These are the activations of a small network on made-up records, seen along a few directions, one row for each record.
Each row is followed by the record's values for the fields H, J, M, K.
A field that a record lacks is written none.
Other fields move the rows too, some of them a lot.
In the rows, zero is written as 500.
Random noise pushes rows far along 2 fixed directions. That doesn't count. These rows show it; they differ only by the noise:
427 525 634 398 564 346 434 184 579 409 567 393 720 633 414 476 476 549
 533 715 443
521 526 388 372 431 589 375 805 335 604 330 770 335 270 458 244 669 494
 287 114 621
539 547 521 431 554 624 379 549 430 667 485 685 585 350 367 263 573 471
 281 272 529
434 521 582 384 527 367 427 300 535 419 512 450 632 578 436 447 515 548
 507 620 480

602 432 526 475 371 542 537 662 404 568 551 564 390 402 552 519 573 440
 492 334 518 -> H=h5 J=j2 M=m1 K=none
569 296 603 560 419 397 657 494 383 352 552 452 559 576 545 781 536 444
 698 683 479 -> H=h4 J=j3 M=m3 K=k3
485 673 559 532 695 668 337 385 678 790 559 603 634 483 320 260 314 545
 286 490 400 -> H=h2 J=j2 M=m4 K=k1
690 470 461 591 584 600 410 769 358 679 458 741 401 457 419 477 430 500
 583 343 501 -> H=h1 J=j3 M=m3 K=none
446 476 424 280 337 178 400 573 545 243 314 452 267 586 632 482 512 622
 625 572 540 -> H=h2 J=j2 M=m4 K=none
340 652 557 532 514 694 636 316 636 572 595 361 620 457 493 458 426 417
 369 545 542 -> H=h2 J=j2 M=m4 K=k4
541 491 525 266 467 282 374 525 522 511 467 588 532 402 549 236 593 591
 361 353 463 -> H=h4 J=j2 M=m4 K=none
503 470 388 361 264 441 539 662 445 405 372 529 280 334 656 385 665 455
 361 273 576 -> H=h2 J=j2 M=m4 K=none
547 387 366 415 279 374 598 725 376 325 389 606 177 426 691 596 649 507
 631 333 518 -> H=h1 J=j2 M=m3 K=none
536 463 527 288 446 301 434 519 510 498 502 563 525 409 590 289 608 563
 376 377 472 -> H=h4 J=j2 M=m4 K=none
590 530 558 412 595 607 450 555 518 759 608 732 616 258 480 144 591 477
 155 186 447 -> H=h4 J=j2 M=m4 K=none
367 524 443 356 375 336 460 450 551 311 366 436 422 558 552 417 507 525
 504 543 541 -> H=h2 J=j2 M=m4 K=k5
572 434 627 428 443 454 556 504 440 574 660 511 568 421 545 472 562 491
 407 403 451 -> H=h4 J=j2 M=m4 K=none
368 640 372 630 631 736 367 485 560 557 360 475 438 634 413 548 320 517
 543 644 613 -> H=h2 J=j3 M=m2 K=none
607 396 590 577 372 469 624 495 440 475 627 440 522 516 518 657 603 452
 674 493 487 -> H=h1 J=j2 M=m3 K=none
406 568 637 406 637 248 385 222 721 476 598 425 640 676 445 428 349 700
 538 778 334 -> H=h4 J=j2 M=m4 K=k1
533 480 394 541 409 518 528 835 397 472 361 505 181 477 561 671 588 454
 550 360 560 -> H=h2 J=j3 M=m2 K=k7
391 499 525 280 374 222 578 227 618 329 569 270 653 455 621 312 652 548
 375 556 416 -> H=h4 J=j2 M=m4 K=k2
401 550 583 594 473 754 648 390 499 631 613 466 626 398 500 495 463 322
 372 466 509 -> H=h2 J=j2 M=m4 K=k9
770 458 568 556 649 632 460 574 438 765 651 715 767 348 366 370 511 432
 303 294 428 -> H=h4 J=j3 M=m3 K=none
656 473 578 627 587 566 460 460 503 506 548 495 576 568 420 646 361 438
 579 635 446 -> H=h2 J=j3 M=m2 K=none
664 389 604 435 527 278 509 459 510 459 606 463 668 567 493 589 540 562
 583 605 414 -> H=h4 J=j3 M=m3 K=none
614 513 472 598 576 543 464 517 477 503 484 514 534 508 459 502 419 476
 516 488 466 -> H=h5 J=j3 M=m3 K=none
670 363 589 397 531 165 459 474 504 341 534 491 553 648 535 682 456 621
 724 712 382 -> H=h4 J=j3 M=m3 K=none
406 517 472 533 497 456 625 569 486 394 509 477 450 529 545 643 484 543
 608 625 529 -> H=h4 J=j3 M=m3 K=k4
338 638 347 629 607 730 381 495 561 540 343 456 407 633 434 576 325 518
 553 657 627 -> H=h2 J=j3 M=m2 K=none
553 567 461 572 617 537 508 575 494 612 485 590 447 493 412 493 418 539
 506 457 441 -> H=h1 J=j3 M=m3 K=k1
356 572 420 599 447 541 573 369 569 369 512 240 559 529 525 495 516 421
 472 634 513 -> H=h2 J=j3 M=m2 K=k2
550 430 553 660 529 584 784 341 482 485 686 337 615 515 510 723 553 358
 514 537 473 -> H=h3 J=j3 M=m3 K=none
525 515 526 436 485 454 420 491 540 545 503 599 478 503 526 376 462 520
 487 451 455 -> H=h5 J=j2 M=m1 K=none
523 366 518 689 330 666 745 591 335 458 530 415 443 469 559 792 571 287
 599 547 591 -> H=h2 J=j3 M=m2 K=k3
491 520 465 382 406 432 479 562 529 477 433 555 342 452 591 399 518 505
 429 428 504 -> H=h2 J=j2 M=m4 K=none
460 540 426 436 453 462 413 555 446 399 340 554 363 562 458 454 549 568
 621 472 544 -> H=h1 J=j2 M=m3 K=k5
479 537 522 695 523 671 594 463 513 535 569 351 556 617 476 690 425 362
 577 653 569 -> H=h2 J=j3 M=m2 K=none
521 439 558 372 382 265 509 377 561 312 493 382 474 578 605 569 503 530
 586 652 450 -> H=h2 J=j2 M=m4 K=none
539 442 353 555 317 568 579 917 297 446 355 550 130 448 598 723 564 410
 642 406 646 -> H=h2 J=j3 M=m2 K=none
569 398 545 426 495 190 491 540 465 320 529 483 453 685 550 721 425 623
 777 760 416 -> H=h4 J=j3 M=m3 K=none
347 617 408 501 549 652 355 452 577 592 400 528 428 519 427 396 407 517
 401 478 618 -> H=h2 J=j2 M=m4 K=none
574 426 623 720 618 717 594 399 436 649 582 534 710 509 374 559 430 362
 517 538 446 -> H=h1 J=j3 M=m3 K=k3
437 480 485 289 402 267 469 557 527 437 472 509 414 465 649 343 621 600
 424 402 522 -> H=h4 J=j2 M=m4 K=none
376 565 314 565 544 566 437 600 431 449 285 486 261 629 505 576 446 602
 683 579 628 -> H=h1 J=j2 M=m4 K=none
712 311 575 442 436 237 507 619 393 356 512 537 469 570 540 723 533 578
 734 623 462 -> H=h4 J=j3 M=m3 K=none

Which values does each new row have?
401 551 339 507 539 462 356 729 479 495 319 602 268 561 472 578 427 679
 604 565 547 -> H=h4 J=j3 M=m3 K=k1
601 409 485 479 505 370 506 655 415 461 515 600 475 540 535 600 515 534
 601 520 498 -> H=h4 J=j3 M=m3 K=none
422 511 527 295 522 167 352 430 619 403 468 507 464 597 570 371 482 692
 534 601 437 -> H=h4 J=j2 M=m4 K=none
391 394 525 587 466 371 665 323 499 261 457 332 512 676 580 713 465 470
 730 760 466 -> H=h1 J=j3 M=m3 K=k3
424 575 623 465 666 481 348 223 618 615 609 493 721 557 395 372 436 574
 383 578 452 -> H=h4 J=j2 M=m4 K=none
611 433 453 505 500 476 504 743 392 560 523 633 465 485 512 541 547 519
 523 396 541 -> H=h4 J=j3 M=m3 K=none
406 623 419 529 581 779 340 517 534 718 422 633 466 417 373 312 421 464
 291 338 617 -> H=h2 J=j2 M=m4 K=none
811 434 431 531 571 542 320 915 340 639 366 828 316 385 402 432 469 560
 564 228 512 -> H=h1 J=j3 M=m3 K=none
464 511 552 507 402 631 586 468 519 572 594 418 533 447 544 476 538 375
 399 423 570 -> H=h2 J=j2 M=m4 K=none
302 625 456 543 498 438 602 392 615 326 409 334 421 637 569 648 396 517
 664 806 523 -> H=h2 J=j3 M=m2 K=k4
392 471 684 361 508 195 552 136 650 352 692 278 726 672 595 523 487 587
 557 783 392 -> H=h4 J=j2 M=m4 K=none
512 623 497 675 684 760 378 503 543 705 497 555 592 595 355 497 263 463
 506 619 510 -> H=h2 J=j3 M=m2 K=none
456 554 443 455 456 369 512 535 557 427 450 525 344 547 529 542 490 621
 606 512 428 -> H=h1 J=j2 M=m3 K=k1
493 486 510 409 613 169 375 441 615 346 476 480 544 736 513 573 394 686
 699 762 420 -> H=h4 J=j3 M=m3 K=none
578 490 584 544 519 485 479 453 488 571 629 557 568 555 471 547 426 513
 621 527 395 -> H=h1 J=j2 M=m3 K=none
340 627 246 502 459 631 389 689 466 437 291 476 289 445 468 394 526 486
 446 408 630 -> H=h2 J=j3 M=m2 K=k2
352 611 418 475 541 609 355 434 582 565 406 510 439 529 430 391 415 526
 410 493 607 -> H=h2 J=j2 M=m4 K=none
563 450 649 389 540 290 399 406 530 500 595 535 607 565 500 460 440 603
 542 616 399 -> H=h4 J=j2 M=m4 K=none
411 543 552 329 559 225 378 374 650 435 505 518 523 563 546 327 474 659
 487 601 434 -> H=h4 J=j2 M=m4 K=none
539 513 527 475 422 599 542 438 539 583 570 474 558 383 537 378 559 380
 300 379 504 -> H=h2 J=j2 M=m4 K=none
589 409 701 332 503 188 496 193 598 399 650 379 729 578 548 501 489 572
 538 704 331 -> H=h4 J=j2 M=m4 K=none
